Each row below holds a small network's activations on one input, seen along a few directions.
Each table varies a few parts of the input and shows all the possible inputs, shuffled.
A made-up example of a description, with smaller parts first: one of 6 places along a line, together with either a single point or one of 11 places along a line or (one of 3 separate values, together with one of 5 places around a ring).
Shared parts are said once, and a part with two or three values counts as separate values.

Other details of the inputs shift rows strongly along three fixed directions, in all tables alike. That doesn't count.
To show where, the next rows are all for the same input, with only those details redrawn:
[-14   2  27   5  -2 -11  -4   8 -13 -30   4   2  18]
[  4 -11  13  -2  22 -36  -3  41  27  38 -14 -20  60]
[ 44 -23 -61  33 -13   0  -3  16 -16  61 -21   4 -41]
[ 15  -5  -8  29  15 -19   4  32   6  39 -16  -6  32]
[  7 -27  -8 -31 -27 -10 -20  -1 -14  -7   0  -1 -33]
[ -8  15  10  46  -6   7   6   2 -35 -34   2  17  -3]
[ -9  15  11  46  -7   7   7   1 -34 -33   3  17  -4]
[ 44 -23 -60  33 -14   0  -2  16 -17  58 -20   5 -41]

Rows:
R1: [-36  16  22   1  14  15  -7 -16  17 -19   2   5  10]
R2: [-31  28  14  26  15   4  11 -28  14 -23   2   4 -15]
R3: [  8  16 -25  42  25   2  17   2  11  47 -11  -1  17]
R4: [-49  11  46 -32  20 -12  -4 -12  38 -17   6 -11  33]
R5: [ -2  13   3  40 -12  26   1   8 -31 -37  -1  31  10]
R6: [ 24 -14  -9 -25  -7  20  10 -15 -22  -3   7  -2 -54]
R7: [-10   8  17  26  -5  -2   1   5 -25 -31   3  10   6]
R8: [  2  -3 -18 -38 -13  -9  -3 -31  15  -5   3  -5 -44]
R9: [  7  -6  14   1  24 -46   3  35  35  34 -16 -26  53]
R10: [  0   1   5  -9  28 -31   9  28  31  45   3 -26  60]
R11: [  3   5  43  -7  11   6  16   6 -17 -26   8  -6  12]
R12: [ -9  -4 -14 -32  -8  -5  -7 -32  30   0  -2  -3 -54]
R13: [-20   6  57 -43  31   0  15  -7  22 -22   3 -17  35]
R14: [ -9 -14 -26 -16 -18  34 -18 -30   6   2  -5  15 -46]
R15: [-15  18  31  15  29  30  17 -21   4 -21  -4   9 -14]
R16: [ 29 -26 -56 -16   0  12 -13   1  22  69 -17  -4  -9]
R17: [ -4  18  16  26  -4 -12  10   2 -12 -38   0   9  -1]
R18: [ 22   6 -26  68  10   9   8  30 -16  38 -20  10  15]
R19: [  0 -28  11 -70 -23 -16 -28   5   4  -2  12 -18   1]
R20: [ 10 -20  -8 -34 -29 -10 -15  -8 -15  -1  12  -5 -32]
R21: [  2  19   2  36 -14  26   6   1 -32 -30  11  26  11]
R22: [ -6 -17   5 -66 -12 -31  -9 -10  22  -5  15 -29 -15]
R23: [  9  -6 -18 -37 -18 -15  -2 -17   4  -8  14 -10 -42]
R24: [ -9   3  22  -2 -10   9  -6   6 -15 -26  13   7  33]
R25: [ 12  -9 -38   0 -28  32  -8 -16 -31  -6  11  15 -43]
R26: [  8 -10 -27 -19 -23  15 -12 -14 -21  -2  13   2 -42]
R27: [  3   9 -17  20  25   3   7   9  22  48 -13  -7  34]
R28: [-23 -10  44 -31   0  -9 -19  21   9 -33   2  -3  59]
R29: [ -5  25  -4  32  -6  31  12  -6 -27 -32  16  25  10]
R30: [ 33  -9   8  22  32  -4  16  35   5  38 -24  -9  25]
R31: [-14  28  -5  33   1  38  10 -20 -14 -29   3  28   7]
R32: [  6  15 -17  25  29 -17  18   2  29  44 -12 -15  19]
R33: [ -3  27  11  47  -6  -2  17 -10 -28 -33  13   7 -10]
R34: [-20 -22   3 -74  -8   6 -29 -15  41   0   0  -1  -5]
R35: [  6 -18  10 -68 -21 -37 -12  -2  17  -8  13 -22 -11]
Changing only one part turns R4 into R7. The same change can be made to R2. Which row results?
> R9
What is each input in this table made of?
> one of 5 places along a line, together with either a single point or one of 6 places along a line

Rows:
R36: [-16  24  20  41  21  -9  13  19   0  -3   3   1  53]
R37: [  0 -29   7 -57   1 -27 -21  17  32  26  -6 -22  33]
R38: [ 38  -8 -55  40  18  14  10  10  11  80 -26   0 -22]
R39: [  1   0   1   0  -9  -5  -1  -4 -13 -14   3   0  -9]
R40: [  4  -4   3  -5 -10  10  -4  -1 -13 -10   4   6  -8]
R41: [ -9   4  -9  -7  -6  13  -3 -18   7  -7   3   7 -14]
R42: [  0  -5   0  -1 -13   7  -8  -1 -10 -10   2   7  -7]
R43: [ -2   1   0   0  -9  -4  -1  -2 -13 -13  10  -1  -9]
R44: [ -3 -27   7 -58   2 -26 -21  20  33  27   1 -24  35]
R45: [ 36  -1 -67  41  10   4   9   5  18  78 -21   2 -21]
R46: [  1  -4  -2   0 -11  -2  -4   0  -8 -14  -2   7 -13]
R47: [  0 -17   7 -67  12 -26  -8   4  49  28   1 -28  24]
R48: [  0  -6  -2  -2 -10   7  -7   0  -7 -13  -2   9 -10]
R49: [-11  23  24  42  20  -9  13  20   3  -4  -1   3  52]
R50: [-11  -1   0  -2  -1  12  -5 -14   2  -5  -2   4 -19]
R51: [ -4   5  -7 -11  -3  15   1 -18   4  -7   4   5 -15]
R52: [ -3  -2  -1   2 -11  -3  -5  -4 -12 -11   1   4  -7]
R53: [  6  -2   5  -4  -9   3   1  -2 -13 -12   6   2 -11]
R54: [ -7   3   4   0   2   1   2 -15   1  -8   0  -2 -23]
R55: [ -1  -2  -1  -6  -8  10  -4  -2 -15  -9   8   4  -6]
R56: [-9 21 23 37 25  1 15 18 -2 -3 -3  2 56]
R57: [-6 21 25 37 26  2 16 22  2 -6 -5  5 53]
R58: [  3   0   4   0 -10  -4  -1  -2 -11 -14   5   1 -11]
R59: [  4  -1   2   0  -8  -4   0   0  -9 -16   0   3 -14]
R60: [ -5   2   7  -3   5   8   5 -14  -1  -7   1  -1 -20]
R61: [-11   2   2   1   0   3  -2 -14   3  -6  -2   2 -20]
R62: [  3  -2   4  -3  -7   2   2  -4 -15 -13   4   1  -7]
R63: [  7  -4   2  -4  -7   3   2  -1 -11 -14   1   4 -15]
R64: [  1  -1   2  -4  -7   3   2  -2 -16 -12  10   0  -8]
R65: [ -5   9  -5  -5  -3   1   3 -18   6 -10   6   0 -17]
Changing only one part turns R51 into R45. The same change can be made to R57. Which row results?
> R46
What is each input in this table made of?
> one of 5 places around a ring, together with either one of 2 separate values or one of 4 places along a line
Start at R57 and move only the place on the line of 4, one step at a time. The first step leads to R40. Which rows follow, in order?
> R56, R55
Which other rows agree with R60 in the place on the ring of 5? List them by row number.
> R47, R53, R62, R63, R64
